Each row below holds a small network's activations on one input, seen along a few directions.
Each table varies a few parts of the input and shows all the possible inputs, shuffled.
Descriptions start from the smaller parts, as in this example, which fits no table here: ring(5) and (point or line(11) or (values(3) and line(6))).
Shared parts are said once, and a part with two or three values counts as separate values.

Other details of the inputs vary at random and push rows far along two fixed directions, the same in every table; ignore that.

A family of inputs:
row 1: -11,50,-30,-14,-10,2,-29,2,-11,1,26,-8,23,28
row 2: 52,-13,-11,22,-18,-36,13,-50,9,17,-39,-14,41,-30
row 3: -22,24,2,-11,-2,9,-14,-10,9,-4,3,-25,23,7
row 4: -12,50,-35,-9,-6,4,-29,0,-13,-2,25,-11,19,26
row 5: 61,-11,-22,11,-25,-42,14,-48,9,36,-24,22,32,-14
row 6: -16,46,-17,-5,-9,9,-31,-3,-6,-13,11,-41,33,16
row 7: 40,-62,26,17,7,-21,46,-17,15,19,-32,41,-25,-30
row 8: 42,-69,21,24,6,-16,41,-19,-3,20,-32,34,-30,-42
row 9: -30,-6,11,-15,16,20,0,20,3,-5,14,12,-26,8
row 10: 55,-8,-24,11,-18,-43,16,-47,21,25,-26,26,32,-11
row 11: -36,-9,30,-7,4,23,-2,19,0,-11,4,-20,-14,-1
row 12: -9,29,-21,-3,5,1,-12,5,-4,-11,12,2,4,11
row 13: -25,-5,4,-6,18,19,-1,26,-9,-12,13,5,-30,2
row 14: -20,47,-12,-14,-12,7,-29,-5,3,-6,11,-35,38,18
row 15: -26,-36,39,7,11,26,9,24,-8,-15,-5,-18,-34,-14
row 16: -22,-34,45,0,10,30,6,24,-7,-14,-3,-14,-26,-15
row 17: -12,-26,25,7,21,18,14,32,-9,-13,6,16,-47,-3
row 18: -25,47,-21,-5,-6,1,-24,-4,-4,-12,9,-42,30,14
row 19: -19,-4,7,0,13,20,-4,27,-9,-18,14,9,-30,6
row 20: -19,44,-16,-9,-16,2,-27,1,-3,-8,12,-40,36,20
row 21: -17,-22,23,5,26,16,18,29,-8,-13,4,16,-46,-7
row 22: 39,10,-23,9,-30,-42,5,-57,22,24,-29,-17,58,-10
row 23: -7,28,-16,-10,-3,0,-15,5,3,-4,14,6,10,18
row 24: 61,13,-39,12,-28,-45,0,-39,9,19,-16,13,46,-2
row 25: 49,-73,18,23,1,-16,38,-10,2,17,-31,31,-29,-37
row 26: -11,-26,29,1,17,17,14,34,-7,-10,8,18,-42,-1
row 27: -20,-9,10,-10,10,20,-4,31,-8,-9,17,7,-26,7
row 28: -14,27,-16,-14,0,2,-12,-8,2,7,15,5,10,17
row 29: -8,24,-18,-14,-3,0,-15,6,2,2,15,2,10,17
row 30: -16,-24,30,-3,19,16,15,30,-1,-7,6,21,-41,-1
Each input here is: line(5) and (values(2) or line(4)).
Q: Changing only the line(5) part turns row 27 into row 13. The same change can be made to row 24. Which row results?
A: row 12
Q: Which other rows agree with row 11 in the line(5) part? List them by row number.
A: row 5, row 14, row 23, row 29, row 30
Q: Change only the line(5) part in row 14. List by row number the other rows that result.
A: row 2, row 3, row 6, row 16

A family of inputs:
row 31: 24,-39,17,14,-2,-15,37,-47,-12,48,-15,23,-12,-15
row 32: -22,90,-18,15,3,-2,-31,4,-1,-38,16,-48,34,35
row 33: -59,45,-45,-12,4,-6,-17,2,22,-30,9,-41,23,20
row 34: 56,-45,-3,8,-24,3,-17,-16,-13,18,-27,-25,35,-28
row 35: -39,-26,80,3,-3,44,0,62,-20,-35,8,-10,-42,-1
row 36: 17,1,-26,7,-19,-47,25,-13,10,29,-8,-22,19,13
row 37: 45,21,-32,17,-10,-27,0,-23,-30,21,-8,-39,40,-13
row 38: -56,45,14,-27,41,19,-1,17,28,-7,15,9,-11,24
row 39: -46,78,-38,-12,6,11,-30,-32,-6,9,23,-19,15,30
row 40: -63,21,-8,-5,19,5,2,32,10,-14,13,-34,-29,22
row 41: -46,42,-21,-29,-36,-8,-31,28,2,3,29,-38,26,37
row 42: -34,-61,57,19,55,46,24,45,-32,-26,-12,-20,-89,-46
row 43: 33,-33,23,43,5,-20,27,-31,16,-33,-47,-4,9,-38
row 44: 55,-14,27,39,-13,-30,34,-15,-3,4,-27,-9,13,-12
row 45: -18,-64,87,4,4,62,1,53,-2,-37,-4,-7,-48,-6
row 46: 83,0,-64,30,-6,-26,-1,-3,-38,5,-4,25,6,-21
row 47: 20,-52,27,3,-29,-10,14,-41,-8,47,-14,29,1,-25
row 48: 72,22,-36,40,-14,-28,0,8,-13,-18,5,37,10,8
row 49: -25,64,-12,-61,-13,22,-50,0,38,2,38,-6,52,42
row 50: -38,78,-7,-55,-16,2,-38,8,20,8,38,0,51,41
row 51: 25,35,-10,-16,0,-39,17,-32,27,38,-5,18,45,18
row 52: 32,-65,22,-2,-24,11,0,-47,9,42,-14,23,5,-20
row 53: -24,-17,21,-27,50,27,7,64,0,-20,31,85,-77,22
row 54: 6,-14,-16,11,0,-11,16,-71,14,11,-34,15,12,-33
row 55: 55,-50,-40,25,-5,-44,33,17,3,13,-7,54,-34,-4
row 56: -45,-70,51,14,55,49,17,33,-23,-47,-19,-18,-74,-59
row 57: 56,-13,-45,11,-8,-25,6,-33,-21,24,3,72,-21,0
row 58: 39,-36,-18,-8,-48,-25,1,-19,33,27,-16,-18,34,-1
row 59: -38,11,14,-15,-6,38,-36,46,-45,-12,23,-40,-1,-2
row 60: -65,47,-1,-33,34,25,-9,3,36,-29,8,8,12,12
Q: What do these inputs look like to the network?
A: values(5) and (point or line(5))
Q: Changing only the values(5) part turns row 36 into row 44. The same change can be made to row 58. Which row results?
A: row 45
Q: Change only the values(5) part in row 57. List by row number the other rows that result.
A: row 46, row 48, row 53, row 55
Q: Which other rows agree with row 56 in the values(5) part? List them by row number.
A: row 34, row 37, row 42, row 46, row 59
Q: Change only the line(5) part in row 54. List by row number the other rows that result.
A: row 31, row 39, row 47, row 52
